Each row below holds a small network's activations on one input, seen along a few directions.
In each table, some parts of the input vary, and every possible input appears once, in random order.
A made-up example of a description, with smaller parts first: values(3) and (point or line(11) or (ring(5) and line(6))).
Shared parts are said once, and a part with two or three values counts as separate values.

Other details of the inputs vary at random and push rows far along two fixed directions, the same in every table; ignore that.

Table:
r1: [-13  47 -51 -55  -7  53  81 -85  -3 -42  22 -29]
r2: [ 37 -12 -22 -13 -18  51  37 -44 -13  -1  15  -7]
r3: [  10   41  -25  -26  -37   47   65 -102   22   -2   39  -27]
r4: [-69  71  67  -2 -13 -35 -22  54  12  36 -97  88]
r5: [-68 100  48 -38 -42   8  -7  19  32  33 -91  69]
r6: [ 41   7 -21 -23 -22  63  46 -56   7  -3   7 -31]
r7: [-64  95  59 -39 -50  33  -7  26   0  28 -80  80]
r8: [-67  29  92  26 -10  -4 -55  65   3  68 -47  70]
r9: [ 40 -23 -31  -1  -3   9  28 -31  18   4  10 -22]
r10: [  41 -122    4   75   66  -78 -102   73  -20    0   68  -22]
r11: [ 26 -72  13  61  56 -53 -40  29  -1  -6  51 -22]
r12: [-72  32  86  40  10 -42 -36  48  14  70 -60  75]
r13: [ 36 -70  22  56  17 -35 -49  42   1   3  45 -50]
r14: [ 11 -67 -35  46  26 -68 -51  60   0 -17  18 -54]
r15: [ 29  52 -25 -60 -55  59  59 -73   2 -43  11 -38]
r16: [-89  63  65 -13 -18   7 -38  76  11  48 -86  37]
r17: [ -9  19 -47  -9  -8   2  56 -44 -11 -27  12 -29]
r18: [ 32  -4 -30  -3   1  16  61 -64  -1   0   1  -2]
r19: [ 37 -59  -9  28  41 -60 -38  42  -6 -46  19 -19]
r20: [ 50 -92 -18  35  52 -32 -50  52 -14   4  34   1]
r21: [ 26  15 -39 -47 -12  21  17 -36 -12 -41  31  -1]
r22: [ -6  12 -55 -41  -1  30  23 -32 -18 -28  36 -19]
r23: [ 46 -81 -10  43  61 -34 -27  25  -2  -7  14 -12]
r24: [ -4  17 -41 -37 -34  45  48 -43 -22 -30  27 -35]
Description of these inputs: values(4) and ring(6).
The inputs of r4 and r7 match in every part but the ring(6) part. If r18 is changed in the same way as r4 into r7, which row does it become? -> r2
Change only the values(4) part in r3. List by row number the other rows that result. -> r5, r9, r14
Start at r8 and move only the ring(6) part, one step at a time. The first step leads to r13. Which rows follow, in order? -> r3, r12, r11, r10

Table:
r25: [ 17 -42  -6  40  14 -21  10 -19   6   2  38 -46]
r26: [ 39 -54 -31  26   5 -52 -16  17 -16 -51  26 -54]
r27: [ 45   7 -25  -9 -26  37  70 -97   3 -17  40 -34]
r28: [ 34 -89 -46  66  47 -86 -12   8  -3 -30  47 -65]
r29: [  3 -19 -40  11   0 -28  10  -8 -10 -44  29 -63]
r30: [ -5  24   9 -23 -16  64  17 -21  -1  32 -10  20]
r31: [ 72  -5 -42 -23 -15  51  74 -98   8 -25  29 -29]
r32: [ 38 -83 -46  25  43 -49 -35  52 -25 -44  27 -44]
r33: [ 12 -41  16  28  24 -64 -63  90  -1 -11 -45  10]
r34: [ -6  -3 -21  -7 -27   0   4  -2  -3 -28  23 -60]
r35: [-20 -25  52  41  34 -40 -52  48  12  38  -3  27]
r36: [-11  23 -15 -43 -21  33   0  -1 -18 -17  17   7]
r37: [ 53 -94 -20  39  50 -29 -26  10 -20 -16  69 -20]
r38: [-81 107  34 -48 -24  28  15  -6  11  14 -52  52]
r39: [  8  37 -17 -23  -3  12  46 -44  18   0 -41  33]
r40: [ 46  -3 -51 -29   1  61  75 -93  -5 -15  45 -26]
r41: [-78  99  33 -31  -2  17  32 -31  23  36 -52  74]
r42: [ 18 -56  21  31  24  -6 -55  43 -16  19  35  10]
r43: [-23  60  52 -11 -49  47  16 -24  13  44 -31  31]
r44: [ 77  -6 -37 -25 -34  68  55 -86   4 -20  34 -40]
r45: [-73  37  48  -5  19 -22 -57  89  -8  29 -61  80]
r46: [-63  38  31  -4  29 -16 -10  44   9  49 -79  83]
r47: [-50  66  33  -6 -11 -12  22 -10  17  32 -66  62]
r48: [ 19  39 -34 -48 -63  45  52 -65  -5 -42  21 -43]
r49: [ 26 -45  14  33  12  -8 -38  12   1   8  51 -27]
r50: [-43  65   4 -57 -32  52  12  11  -4  13 -43  29]
r51: [ -8 -64  50  74  19 -54 -76  84   5  41   3 -22]
r52: [-58   7  43  22  50 -47 -49  70   2  41 -47  89]
r53: [-13  51 -16 -49 -38  43  27 -40   0 -25  21 -22]
r54: [ 24 -32   5   3  -8 -26 -48  65   1 -13 -25 -11]
The inputs of r31 and r25 match in every part but one. If r44 is changed in the same way as r31 into r25, which row does it become? -> r51
What is each input in this table made of? -> ring(5) and ring(6)
Change only the ring(6) part in r48. List by row number the other rows that result. -> r34, r36, r50, r53, r54
Change only the ring(6) part in r39. List by row number the other rows that result. -> r28, r41, r46, r47, r52
